A small network was shown many inputs. Here are its activations along a few directions, one row for each input.
In each table, some parts of the input vary, and every possible input appears once, in random order.
Descriptions start from the smaller parts, as in this example, which fits no table here: one of 3 separate values, together with either a single point or one of 9 places along a line or (one of 4 places along a line, together with one of 5 places around a ring).
Shared parts are said once, and a part with two or three values counts as separate values.

Other details of the inputs vary at random and push rows far along two fixed directions, the same in every table; ignore that.

Table:
R1: [  0  -7   9   4  13   0 -12  -4  -3   5   6]
R2: [ 13  -8   1   2  12 -10  -7   4   9  -3  -3]
R3: [ -2  -4   1  14   2  -9 -10  -6  -4   2   1]
R4: [  3  -2  -1  10   2  -6 -10   4   3   7 -11]
R5: [  5 -12  -4  14   3  -9 -11  -7   6  -5   0]
R6: [-41  -2 -17 -52 -38  29  21 -15 -20 -32 -10]
R7: [  1  -7   1  12   7  -7 -10  -2 -11   5   3]
R8: [  7  -3  -1   9   7  -5 -10   9  -3  10  -8]
R9: [10 -3 14  5  7 -7 -9  0 -3  3 -3]
R10: [  4  -6   6  13   6  -4 -12   4  -9  11  -4]
R11: [  7  -2  12  16   2  -5 -10   0   2   1  -9]
R12: [  8   2  13  11   7  -7 -11  -3   0   1  -5]
R13: [ 2 -5 17  4  7 -6 -7  2  1 11  0]
R14: [  0  -2   6  16   2  -6 -11   0  -2   8  -6]
R15: [  7  -9   3   3  12 -12  -5  -2   4  -6   3]
R16: [  0 -11  -6   9  10  -9  -7   2  -3   1   2]
R17: [  6 -12  -2   7  12   2  -5   9   6   2  -1]
R18: [-34  -3 -19 -56 -35  33  21  -5 -22 -28 -14]
R19: [13 -3  8  1  9 -7 -8  4  3  3 -8]
R20: [ 12  -6 -14  11  15   3  20 -11  14  15  -6]
R21: [ 2 -9  7 11 10  0 -8  0 -7  4  6]
R22: [  4  -5   1   8  11 -11  -6  -6   5  -8   1]
R23: [ 10   3   5   4   7  -6  -8   1   5   0 -10]
R24: [10 -3 -1  7 11 -9 -7  1 11 -6 -5]
R25: [ 0 -9 13  4  9 -9 -8 -5 -1  6  5]
R26: [ -1 -13   6   2  13 -11  -4  -1   7   2   4]
R27: [  8  -5  -4  16  14   2  15 -21   1  17   0]
R28: [ 8 -7  5  8 10  3 -8 11  1  9 -6]
R29: [  5  -6   0  15   6 -10  -5  -1   8  -8  -1]
R30: [ 13  -3  -6  11  12   6  17 -11   8  20 -12]
R31: [ 10   1   4  12   2  -5  -7   6   8   0 -12]
R32: [ 10  -8  -6  12   1  -7 -11   0  11  -2  -5]
R33: [  9  -4   8  17  -1  -5 -15  -4   1   5  -5]
R34: [ -1 116 -37  11 -48 -25  43  70  23  17  88]
R35: [ 9 -5 -3 12  5 -7 -6  4 13 -6 -8]
R36: [  5   0   7   9   8 -10  -9  -9  -2  -5   2]
R37: [  1 120 -17  11 -47 -13  45  73   9  25  97]
R38: [-33   0  -8 -49 -45  31  15 -23 -26 -31  -8]
R39: [ 4 -4  6 14  3 -8 -9 -7 -1 -5 -2]
R40: [ 5 -6 11 -1  9 -5 -7  6  6 10 -6]
R41: [  8 -11 -10  15  18   1  18 -18   9  12  -3]
R42: [-33  -5  -7 -64 -33  31  24  -7 -12 -26 -11]
R43: [-32   2  -4 -63 -30  41  17  -6 -19 -20 -15]
R44: [  0 -11   3   4  18  -3  -9  -1   6   2   5]
R45: [  9  -1   0  14  10   7  17 -15   2  21  -6]
R46: [-28   2 -11 -53 -45  35  15 -13 -18 -27 -21]
R47: [  5 -10   0   2  17   0 -11   5  11   4  -2]
R48: [-36  -7 -11 -54 -31  37  25  -8 -23 -30  -4]
R49: [  9  -6  10   5  10 -11  -9  -6  -4  -2   3]
R50: [  2  -2  13   5  11   2 -12   2   0  11   1]
Each input here is: one of 5 places around a ring, together with either a single point or one of 9 places around a ring.
The inputs of R31 and R11 match in every part but the place on the ring of 5. If R4 is changed in the same way as R31 into R11, which row does it become?
> R14
The inputs of R34 and R6 match in every part but the place on the ring of 5. If R24 is changed in the same way as R34 into R6, which row does it become?
> R22
Which other rows agree with R21 in the place on the ring of 5? List them by row number.
> R1, R3, R7, R25, R27, R36, R38, R39, R49
Change only the place on the ring of 5 in R30. List by row number the other rows that result.
> R20, R27, R41, R45
Change only the place on the ring of 5 in R37. List by row number the other rows that result.
> R17, R21, R28, R48

Table:
R51: [ 34 -79  21  58  59 -25 -80 -30   5  13 -58]
R52: [ -55   -7   -8 -104  -56   70   22  -16  -39  -48  -35]
R53: [ 22  50 -11  30   2   0  50   1  20  28  39]
R54: [ -82   59  -27 -114 -111   62   64   -2  -49  -64   30]
R55: [  7   6   8  29  -3 -18 -14  15   4   7  20]
R56: [ -1  12   9  24  -7 -13 -13  23  -1  16  23]
R57: [  5  51 -10  12 -11 -29   9  34  21   1  38]
R58: [  7  15  13  25   1 -36 -11  10  11  12  25]
R59: [ 26 -46  12  41  41 -26 -54 -23   5  -2 -25]
R60: [-35 -97  23 -72   1  61 -26 -54 -50 -44 -92]
R61: [ 12  62 -10   5 -22 -23  19  46  21   5  59]
R62: [-16  88  -9   4 -38 -18  19  52   5  23  71]
R63: [ -7  79 -10  11 -42 -18  15  46   3  13  63]
R64: [ 26 -60  17  49  51 -20 -50  -9  16  -1 -42]
R65: [  9 -23  21  41  27 -21 -32   0   0  10   1]
R66: [  3  63 -43   9 -13  -9  54  22  26  17  68]
R67: [-54 -70  15 -91 -14  58 -14 -50 -51 -41 -70]
R68: [ 18 -66  33  49  58 -28 -58 -27   3  12 -28]
R69: [ -3  74 -15   5 -24 -20  18  47  20   1  44]
R70: [ 31 -87  25  59  75 -25 -63 -27  15  -8 -58]
R71: [ 17  20   1  16  -5 -33  -7  15  17   2  11]
R72: [ 24 -16  13  27  29 -24 -29  16  24  15  -5]
R73: [-52  -1 -17 -88 -67  50  32 -22 -37 -67 -26]
R74: [ 25 -23  24  22  39 -24 -33  -3  15  13 -11]
R75: [-50 -30  -6 -86 -52  42   4 -46 -37 -51 -42]
R76: [  4  94 -34   3 -27 -10  66  32   9  37  57]
R77: [ 11   6 -26  24  25  -8  20   3  30  28  15]
R78: [-38 -75   3 -70 -29  51  -9 -52 -35 -58 -82]
R79: [ 16 -13 -24  34  30  -8  17  -4  24  18  13]
R80: [-34 -65   5 -69 -14  70  39 -85 -22 -21 -73]
R81: [  5  74  -6  -1 -18 -12  12  49  16  16  51]
R82: [ -52 -104   30  -68   -4   42  -25  -71  -39  -41  -88]
R83: [ 16  42 -26  25   3 -10  45  11  -1  23  30]
R84: [  35 -123   11   57   98  -21  -41  -56   31   29  -70]
R85: [-46 -24  -9 -89 -52  42  19 -40 -34 -67 -43]
R86: [  4  69   4  -6 -23 -21  18  44   8  13  59]
R87: [  4  60 -14  11 -29 -19  10  40   9   1  29]
R88: [21 24 -7 33  5 11 36 -2 22 37 18]
R89: [ 38 -69  11  46  70 -24 -14 -46   6  35 -50]
R90: [ 14  33   7  18   1 -12  -1  35   0   4  39]
R91: [ 13  58 -29  16  -5 -14  54  11   4  24  42]
R92: [ 15  57 -14  27  -9   9  55   7  21  27  43]
R93: [ 13  38  -4  19 -11 -26  -5  27  17   4  19]
R94: [ 21   3   8  15  13 -29 -11  19  24  13  13]
R95: [ 30 -28  10  35  35 -23 -29   9  16   5  -4]
R96: [ -50   -7   -4 -104  -49   58   29  -25  -37  -58  -23]
R97: [ 26 -69  -9  48  63  -7 -15 -26  26  26 -28]
R98: [ 31 -58  21  36  49 -18 -49   1  17  14 -40]
R99: [  8  51   0   8 -19  -9   8  48   2  12  48]
R100: [ 25 -36   9  47  24 -19 -49  -7   7   7 -19]
R101: [-58 -69  15 -74 -28  61 -13 -47 -48 -41 -73]
R102: [  3  24   9  26   0 -25 -16  18  10  12  26]
R103: [ 10 -21  16  35  25 -25 -33 -12   3  -1   2]
R104: [ 31 -67  20  49  63 -27 -54 -24  16  -8 -43]
R105: [  7  63 -17  21 -29 -21   1  30   5   0  54]
R106: [-58   2 -18 -96 -71  56  15 -27 -39 -49 -28]
R107: [  0  44   1   6 -10  -8  -6  37  -8  16  36]
R108: [ -72   47  -32 -109  -93   65   55   10  -33  -61   -4]
R109: [ 15  65 -30  14 -15  -7  52  28   3  38  37]
R110: [ 16  -8  18  25  30 -25 -25   6  -5   6  12]
R111: [ 21 -39 -17  38  47  -5  -5 -14  24  29 -18]
R112: [ 20  -2   4  18   5 -14  -9  29  18   9   9]
R113: [ 27 -41  23  36  44 -12 -42   1  12  11 -25]
R114: [ 27 -53  36  36  56 -18 -56  -8   5  16 -33]
R115: [ 17  44 -11  24  -2  11  43   3  20  41  21]
R116: [ -2  72  -8   3 -23 -13  16  47  -8   5  69]
R117: [ 12 -11  15  25  21 -15 -27  15  -5  14   6]
R118: [  9  61   1   3 -15 -17  13  38   1   4  59]
R119: [ 12  48  -2  12  -2 -11   5  36   7   2  41]
R120: [ -60   53  -47 -107  -96   69  103   -8  -44  -28    9]
R121: [-41 -56   3 -76 -20  83  42 -75 -24 -22 -78]
R122: [ 24 -73  37  35  66 -29 -61 -25   0  16 -36]
What do these inputs look like to the network?
> one of 6 places around a ring, together with either one of 3 separate values or one of 9 places around a ring
The inputs of R94 and R61 match in every part but the place on the ring of 6. If R57 is changed in the same way as R94 into R61, which row does it become?
> R104
Start at R59 and move only the place on the ring of 6, one step at a time. The first step leads to R105. Which rows follow, in order?
> R100, R51, R106, R75
Which other rows agree with R93 in the place on the ring of 6? List them by row number.
> R62, R67, R69, R72, R76, R77, R81, R102, R106, R114, R121
Start at R64 and move only the place on the ring of 9, one step at a time. The first step leads to R78. Which rows follow, in order?
> R100, R55, R56, R117, R99, R113, R112
Change only the choice among 3 separate values in R89. List by row number the other rows that result.
> R80, R84

Table:
R123: [-19 -38  12 -25  -1  31  12 -45 -42 -19 -25]
R124: [-15  -6 -27 -26 -31  35  22 -20  -9 -36 -20]
R125: [-23 -10 -13 -51 -18  35  23   3 -15   4 -25]
R126: [ 22   6  17  55  30 -23  -7  -6  12  27  36]
R127: [ 23  45  10  41  14 -32  13   7   8  27  57]
R128: [-31 -45   3 -39 -17  11 -24 -11 -27 -31 -38]
R129: [ 14  33  -5  29  20 -17  10  38  38  41  35]
R130: [-56 -31  -1 -54 -34  59  19 -48 -51 -25 -30]
R131: [-29 -14  -9 -43 -26  25  -1   2 -20 -46   1]
R132: [-29 -39  10 -23 -16  27  -1 -42 -44  -2 -34]
R133: [ 30 -35  68  25  32   2 -67   4   0  18 -54]
R134: [-20 -34   9 -29  -5  27   3 -48 -46 -11 -32]
R135: [ 31 -52   4  45  40 -13 -29 -31  29  -5 -35]
R136: [-32  96 -43 -33 -79  14  60  28  13 -16  51]
R137: [ 24  41 -15  46  -7 -41   0  20  35  26  21]
R138: [-17 -10 -15 -47 -11  46  31   2 -10 -11  -9]
R139: [ 11   1  10  42  26 -40 -39  24  27   8  24]
R140: [ 39 -80  17  49  64 -24 -39 -47  23  -7 -64]
R141: [  5 -55  17   9  32 -12 -42 -14   9 -24 -15]
R142: [-31  92 -22 -61 -70  -6  37  43  -5 -27  68]
R143: [ 29  34   0  21  28 -24  22  35  34  30  38]
R144: [ 10  35   3  28  -1 -49 -23  40  22  14  42]
R145: [ 20  47  11  38   9 -35   6   6   5  36  49]
R146: [-16  -4 -13 -56 -11  34  28  -1 -17  -4 -22]
R147: [-14  97 -44 -32 -74  11  73  34  -2 -26  52]
R148: [-39  -5 -13 -42 -30  22  -8   4 -21 -36  -4]
R149: [ 16 -77  23  42  50   7 -34 -49 -18   7 -34]
R150: [ 21  29   0  24  15 -26   7  38  34  47  27]
R151: [-24  -8  -7 -49 -24  15   3   1 -25 -46  -1]
R152: [  6  41   7  48   5 -24   4  11  12  37  53]
R153: [ 20  39  -4  30   7 -45 -20  42   8   8  42]
R154: [-28 -11 -18 -46 -13  45  24   2 -11  -3 -19]
R155: [ 27  28  -3  28  28 -15  14  34  39  32  40]
R156: [ 31 -44   7  37  39 -28 -30 -33  22   3 -47]
R157: [ 14 -44  -5  31  13 -10 -25 -22   4   3 -52]
R158: [ 33 -46   0  44  38 -21 -31 -27  10   4 -51]
R159: [ 19 -45  13  -3  47  -3 -15 -17  14  18 -38]
R160: [-14  11  36 -47 -38  51 -17  14 -39 -13 -40]
R161: [-14  -9 -11 -53  -7  37  35  -1 -15 -13 -16]
R162: [ 12  40  11  45   0 -34   1  11   7  44  46]
R163: [ 19  33   6  26  13 -46 -10  37  22  -3  50]
R164: [-28  -5 -28 -26 -36  33  17 -18 -10 -27 -28]
What do these inputs look like to the network?
> one of 2 separate values, together with either a single point or (one of 4 separate values, together with one of 5 places around a ring)
The inputs of R146 and R159 match in every part but the choice among 2 separate values. If R148 is changed in the same way as R146 into R159, which row does it become?
> R139
The inputs of R145 and R134 match in every part but the choice among 2 separate values. If R136 is changed in the same way as R145 into R134, which row does it become?
> R164
Change only the choice among 4 separate values in R132. List by row number the other rows that result.
> R125, R128, R157
Change only the choice among 2 separate values in R128. List by row number the other rows that result.
> R144
